Each row below holds a small network's activations on one input, seen along a few directions.
Each table varies a few parts of the input and shows all the possible inputs, shuffled.
A made-up example of a description, with smaller parts first: one of 2 separate values, together with either a single point or one of 9 places around a ring or (one of 6 places along a line, together with one of 8 places around a ring).
Shared parts are said once, and a part with two or three values counts as separate values.
In the rows, 100 means zero.

Other details of the inputs vary at random and push rows far along two fixed directions, the same in every table; ignore that.

Rows:
x1: [69 56 26 150 52 96 88 58 79 85 132 123]
x2: [126 148 52 145 67 111 95 97 78 62 77 93]
x3: [47 47 133 50 150 86 87 52 113 147 121 115]
x4: [116 125 90 125 76 103 103 136 79 95 71 85]
x5: [85 103 144 46 135 94 85 96 144 110 95 109]
x6: [98 77 92 103 122 77 82 86 132 116 108 136]
x7: [103 66 131 75 129 87 96 84 130 113 129 140]
x8: [87 130 116 94 97 123 136 126 81 89 97 18]
x9: [86 56 110 77 142 80 75 62 161 134 126 166]
x10: [130 128 126 93 101 96 119 145 76 81 101 56]
x11: [91 86 53 145 60 114 99 64 82 118 116 86]
x12: [115 134 143 88 99 92 114 137 83 94 94 75]
x13: [106 59 81 122 76 83 93 49 117 85 107 156]
x14: [106 90 44 159 71 76 84 70 109 100 91 147]
x15: [88 142 98 69 94 117 144 134 60 98 99 28]
x16: [88 77 149 59 152 98 91 131 124 133 101 110]
x17: [122 150 132 91 102 115 112 127 71 70 91 70]
x18: [126 114 64 127 55 117 104 112 80 67 68 80]
x19: [102 113 162 35 146 118 104 150 117 119 99 75]
x20: [111 99 55 147 75 116 88 84 85 83 79 133]
Description of these inputs: either one of 5 separate values or (one of 3 separate values, together with one of 5 places around a ring).
Change only the choice among 3 separate values in x19. List by row number the other rows that result.
Answer: x7, x9

Rows:
x21: [96 125 102 86 112 110 102 115 99 106 95 57]
x22: [98 67 85 108 95 87 90 71 115 92 127 136]
x23: [107 123 101 85 84 103 117 103 79 83 103 64]
x24: [134 135 111 101 95 91 113 118 95 77 99 82]
x25: [104 98 91 109 77 104 113 86 77 86 103 93]
x26: [85 44 114 96 118 90 87 77 121 116 133 155]
x27: [100 136 106 95 104 122 101 124 90 96 79 85]
x28: [119 75 90 133 96 84 98 80 109 100 111 151]
x29: [117 105 112 84 106 99 96 112 126 94 88 100]
x30: [100 113 77 122 76 103 111 115 79 105 101 61]
x31: [107 123 121 78 101 104 104 115 91 76 112 74]
x32: [72 79 83 116 93 95 91 56 112 114 112 123]
x33: [138 105 56 166 56 93 103 74 80 63 94 129]
x34: [111 112 97 89 88 100 120 118 77 88 107 62]
x35: [76 61 88 113 96 97 101 60 99 104 109 127]
x36: [76 67 79 106 96 90 100 56 107 102 112 122]
x37: [102 85 36 145 57 92 111 70 82 78 103 96]
x38: [99 87 131 74 123 100 86 88 140 106 94 132]
x39: [109 62 95 113 103 96 87 89 130 110 95 147]
x40: [99 117 101 101 106 117 105 125 86 111 92 61]
x41: [114 107 107 90 102 101 92 100 124 90 86 107]
x42: [84 99 112 74 136 104 90 113 123 124 99 116]
x43: [97 97 144 71 116 108 101 119 94 96 115 92]
x44: [94 104 109 94 96 108 121 123 76 98 100 61]
x45: [108 130 88 102 99 115 104 138 89 104 85 78]
x46: [110 109 143 72 119 111 96 118 119 97 83 99]
x47: [118 111 105 99 89 104 109 132 79 83 113 71]
x48: [95 108 101 88 100 101 119 119 81 92 103 57]
x49: [114 105 130 69 123 101 97 129 125 102 91 93]
x50: [77 76 72 118 91 88 94 64 116 117 114 117]
x51: [113 122 93 102 97 89 94 128 92 93 80 88]
x52: [102 99 101 107 97 93 87 106 96 103 80 118]
x53: [77 102 131 80 117 105 106 118 100 128 108 74]
x54: [93 59 81 114 83 96 103 65 93 105 114 131]
x55: [122 95 41 155 61 84 89 98 84 90 81 121]
x56: [85 128 125 69 126 116 95 114 112 109 88 98]
x57: [109 105 21 167 54 109 94 63 79 78 89 99]
x58: [58 78 122 73 128 91 89 68 131 135 118 118]
x59: [100 120 120 74 95 107 117 104 83 88 105 69]
x60: [103 62 113 98 129 73 89 72 135 115 123 163]
x61: [91 120 103 106 85 112 110 115 77 103 95 58]
x62: [118 110 40 157 53 90 86 78 84 71 74 124]
x63: [90 54 92 104 97 92 104 74 102 117 120 133]
x64: [95 107 104 98 88 111 120 115 69 89 95 60]
x65: [111 133 106 89 99 91 96 128 97 92 78 80]
x66: [101 74 133 79 123 103 87 99 132 114 92 132]
x67: [142 100 46 174 49 93 105 79 74 64 94 126]
x68: [138 112 47 159 57 86 102 70 88 62 98 124]
x69: [106 123 126 81 99 108 105 114 88 75 111 77]
x70: [107 98 33 165 61 112 94 69 78 85 88 102]
x71: [79 51 103 80 113 82 97 57 126 122 128 142]
x72: [103 137 95 89 105 112 102 127 101 98 85 78]
x73: [83 90 127 70 119 99 116 118 95 117 111 73]
x74: [105 59 116 101 126 75 91 76 132 123 123 164]
x75: [80 99 113 83 104 103 111 89 94 96 105 85]
x76: [84 58 108 99 123 79 75 84 127 132 97 164]
x77: [85 65 122 70 119 90 106 92 110 128 124 115]
x78: [93 94 77 109 109 103 94 96 103 113 102 90]
x79: [126 138 126 95 101 98 110 111 93 76 97 89]
x80: [110 118 123 92 94 111 106 118 80 74 107 78]
x81: [117 115 102 96 92 102 107 128 82 75 113 70]
x82: [111 140 101 95 93 94 94 120 90 84 74 80]
x83: [82 118 120 70 129 110 95 102 110 116 99 73]
x84: [101 130 104 95 103 123 101 131 88 101 79 84]
x85: [106 130 93 105 98 119 104 137 87 101 81 82]
x86: [73 77 121 82 133 109 88 88 116 134 104 111]
x87: [115 101 133 72 120 103 99 133 122 110 91 94]
x88: [98 100 84 109 104 108 99 109 95 117 99 79]
x89: [58 72 132 80 127 98 91 71 123 136 115 122]
x90: [95 118 141 74 122 97 89 119 103 106 80 102]
x91: [73 80 102 92 115 91 96 88 115 127 117 102]
x92: [103 144 89 95 98 116 100 119 95 90 80 79]
What do these inputs look like to the network?
Answer: one of 8 places around a ring, together with one of 9 places around a ring
The inputs of x33 and x79 match in every part but the place on the ring of 8. If x89 is changed in the same way as x33 into x79, which row does it become?
Answer: x32
A walk changes only the place on the ring of 9. It starts at x85 and steps to x76. List the rest of the walk in order.
Answer: x39, x28, x26, x63, x44, x53, x40

Rows:
x93: [87 37 87 84 135 88 99 69 134 130 127 133]
x94: [115 126 121 100 108 99 115 148 71 83 79 87]
x95: [131 131 113 105 99 98 95 150 68 99 94 85]
x96: [106 36 34 149 55 85 104 67 110 107 111 132]
x97: [84 133 92 86 102 102 107 105 87 109 100 27]
x98: [100 124 118 84 96 117 111 103 86 67 105 48]
x99: [103 55 48 139 58 109 106 30 86 88 107 148]
x100: [107 127 33 161 43 120 106 124 32 94 98 43]
x101: [138 110 40 148 40 117 108 131 38 70 97 53]
x102: [83 118 93 104 83 106 123 132 86 124 99 37]
x103: [118 125 163 41 134 91 105 129 120 96 116 55]
x104: [115 153 119 88 97 137 101 118 92 90 59 88]
x105: [87 62 129 98 120 89 86 51 140 93 138 154]
x106: [99 98 109 85 99 117 123 139 67 83 93 60]
x107: [99 94 24 138 67 90 71 54 128 84 85 165]
x108: [143 123 74 157 30 104 117 112 44 40 85 68]
x109: [118 135 151 53 156 89 113 149 112 115 97 72]
x110: [48 64 108 90 116 111 100 36 109 143 119 141]
x111: [89 133 171 53 132 118 86 141 105 109 58 78]
x112: [156 152 43 150 53 81 104 107 69 54 75 62]
x113: [88 127 154 55 145 126 96 163 108 110 64 85]
x114: [107 48 98 101 130 81 98 76 141 118 135 151]
x115: [100 128 99 61 86 101 117 114 87 73 109 55]
x116: [132 113 122 97 83 96 123 149 102 93 108 65]
x117: [61 49 29 162 74 101 101 59 79 112 106 135]
x118: [118 134 104 98 93 112 99 155 117 109 63 72]
x119: [62 75 38 162 71 101 89 24 98 96 118 123]
x120: [83 101 173 39 123 110 112 127 82 102 94 53]
x121: [84 38 167 56 155 89 76 101 138 148 147 163]
x122: [109 145 180 46 134 109 116 123 92 104 88 91]
x123: [68 56 180 56 157 71 79 74 131 137 103 169]
x124: [68 40 141 31 160 78 82 60 156 142 130 126]
x125: [120 149 97 86 107 107 83 125 116 92 64 62]
x126: [103 136 162 29 123 93 113 132 114 84 125 72]
x127: [153 139 69 149 32 122 130 99 50 43 93 78]
x128: [38 71 87 77 115 84 91 46 127 132 133 133]
x129: [105 156 116 97 105 125 86 118 109 73 70 73]
x130: [94 69 79 102 140 97 74 81 156 134 90 159]
x131: [39 48 107 103 110 93 88 47 101 139 110 132]
x132: [55 54 80 98 139 91 98 63 129 154 128 123]
x133: [112 70 33 163 74 106 58 84 106 112 85 166]
x134: [111 43 53 161 69 91 102 74 93 78 115 163]
x135: [141 163 42 138 42 83 112 110 64 42 84 79]
x136: [123 64 45 164 64 66 95 76 115 107 97 159]
x137: [100 149 177 56 142 98 101 122 109 87 99 76]
What do these inputs look like to the network?
Answer: one of 5 places along a line, together with one of 9 places around a ring
The inputs of x102 and x131 match in every part but the place on the ring of 9. If x118 is changed in the same way as x102 into x131, which row does it become?
Answer: x111
A walk changes only the place on the line of 5. It starts at x110 and steps to x99. List the rest of the walk in order.
Answer: x127, x122, x104
Change only the place on the ring of 9 in x135. List by row number the other rows that result.
Answer: x94, x95, x109, x112, x122, x123, x136, x137
